Each row below holds a small network's activations on one record, seen along a few directions.
Here are examples, each followed by its value of one field, Tufi.
Other fields move the rows too, some of them a lot.
(in the rows, 500 means zero)
Random noise pushes rows far along 3 fixed directions. That doesn't count. These rows show it; they differ only by the noise:
[534 421 345 616 495 396 572 492 324 404 615 421 491 430 457 423 469 518
 459 447 492]
[524 531 493 435 521 536 401 709 527 401 557 592 563 515 257 356 347 552
 446 617 420]
[485 690 638 625 459 543 539 404 487 457 581 397 294 473 715 640 692 480
 471 355 564]
[416 754 573 437 448 749 420 687 670 527 695 590 493 508 294 493 562 528
 566 571 434]
[463 482 268 594 452 520 590 544 381 487 751 451 545 408 327 419 525 521
 558 474 457]

[373 669 346 603 441 691 674 427 540 661 789 420 560 447 398 492 714 497
 752 371 454]
g4
[424 593 220 485 364 688 600 612 520 676 766 528 614 474 210 497 635 541
 721 594 495]
g9
[451 640 633 417 484 671 462 537 718 482 521 596 512 521 332 585 485 553
 518 593 478]
g11
[528 481 567 436 507 530 445 583 587 510 439 574 564 547 413 464 361 470
 479 543 474]
g5
[307 675 273 590 385 677 716 348 493 728 902 408 513 413 586 647 839 370
 777 364 528]
g1
[601 410 613 462 544 411 434 533 512 440 336 533 517 566 534 469 323 465
 390 498 521]
g5
[350 662 578 440 374 679 478 465 639 607 550 467 478 483 463 562 577 443
 663 428 551]
g12
[379 670 743 442 385 670 526 564 759 646 583 553 462 565 470 573 594 523
 699 523 414]
g10
[434 377 376 551 522 430 516 520 359 454 534 436 518 373 527 481 543 518
 409 508 539]
g2
[569 259 250 675 487 350 597 393 275 534 642 435 566 409 504 301 418 549
 547 442 497]
g10
[520 416 397 506 539 477 563 493 517 531 473 560 650 586 398 411 502 506
 640 440 420]
g4
[463 584 604 419 557 695 497 604 683 547 394 534 483 606 506 479 451 509
 591 573 413]
g6
[545 274 292 628 532 244 663 336 252 416 536 445 517 431 622 478 453 443
 569 448 571]
g1
[525 536 638 608 489 412 434 384 367 334 386 420 201 362 876 746 804 521
 237 379 746]
g2
[618 510 527 339 544 478 407 483 398 491 362 547 502 466 510 467 330 559
 459 504 353]
g3
[480 564 548 521 473 602 516 479 665 575 537 516 581 552 510 583 457 486
 586 479 446]
g11
[576 528 654 385 516 508 432 557 567 446 262 683 573 604 482 390 231 493
 430 568 364]
g3
[527 616 695 506 558 473 510 425 496 447 377 413 403 570 732 562 560 512
 377 467 575]
g6
[518 232 352 633 571 309 710 329 293 513 418 382 328 472 679 552 476 457
 452 353 497]
g8
[527 423 454 568 492 455 542 518 442 476 491 462 526 498 560 461 471 517
 503 472 480]
g7
[543 466 667 322 480 517 373 603 604 440 324 572 562 549 408 392 317 474
 439 584 528]
g12
[491 248 187 517 524 335 625 530 322 584 615 533 606 449 310 369 392 514
 473 487 461]
g8
[500 471 384 626 459 407 521 490 411 417 543 397 398 313 513 497 607 467
 436 517 477]
g7
[572 520 497 648 434 396 623 343 361 507 431 378 343 492 718 647 654 493
 512 413 623]
g9

Which value of Tufi does each new row have?
[501 599 439 581 433 543 601 446 397 523 591 421 390 461 470 614 687 524
 528 500 604]
g9
[563 547 882 411 504 397 328 436 590 342 106 487 368 642 757 525 327 455
 376 423 583]
g12
[556 300 347 683 496 339 659 311 377 510 524 354 565 449 629 551 443 465
 522 358 528]
g11
[453 578 562 412 571 519 404 597 591 535 483 623 583 537 415 419 324 478
 600 539 483]
g1
[346 536 214 438 467 687 555 616 471 626 900 556 716 437 111 456 570 440
 702 612 400]
g1
[357 664 496 319 515 686 352 712 685 616 621 669 671 595 229 449 374 469
 686 635 417]
g1
[459 533 450 507 481 573 534 486 482 521 633 460 482 430 396 549 585 447
 461 482 537]
g5
[455 337 171 477 372 508 635 474 389 558 677 429 688 449 332 353 460 468
 638 450 501]
g12
[547 547 510 547 516 435 572 420 454 543 415 396 484 544 702 541 534 495
 456 474 586]
g9
[511 700 844 435 596 518 360 492 734 492 213 620 444 680 622 528 495 516
 550 383 510]
g4
[472 456 449 534 502 513 578 524 515 590 503 488 643 508 430 436 437 511
 622 549 392]
g6
[534 589 600 382 555 431 337 639 583 450 249 547 557 670 470 413 289 515
 399 625 491]
g9
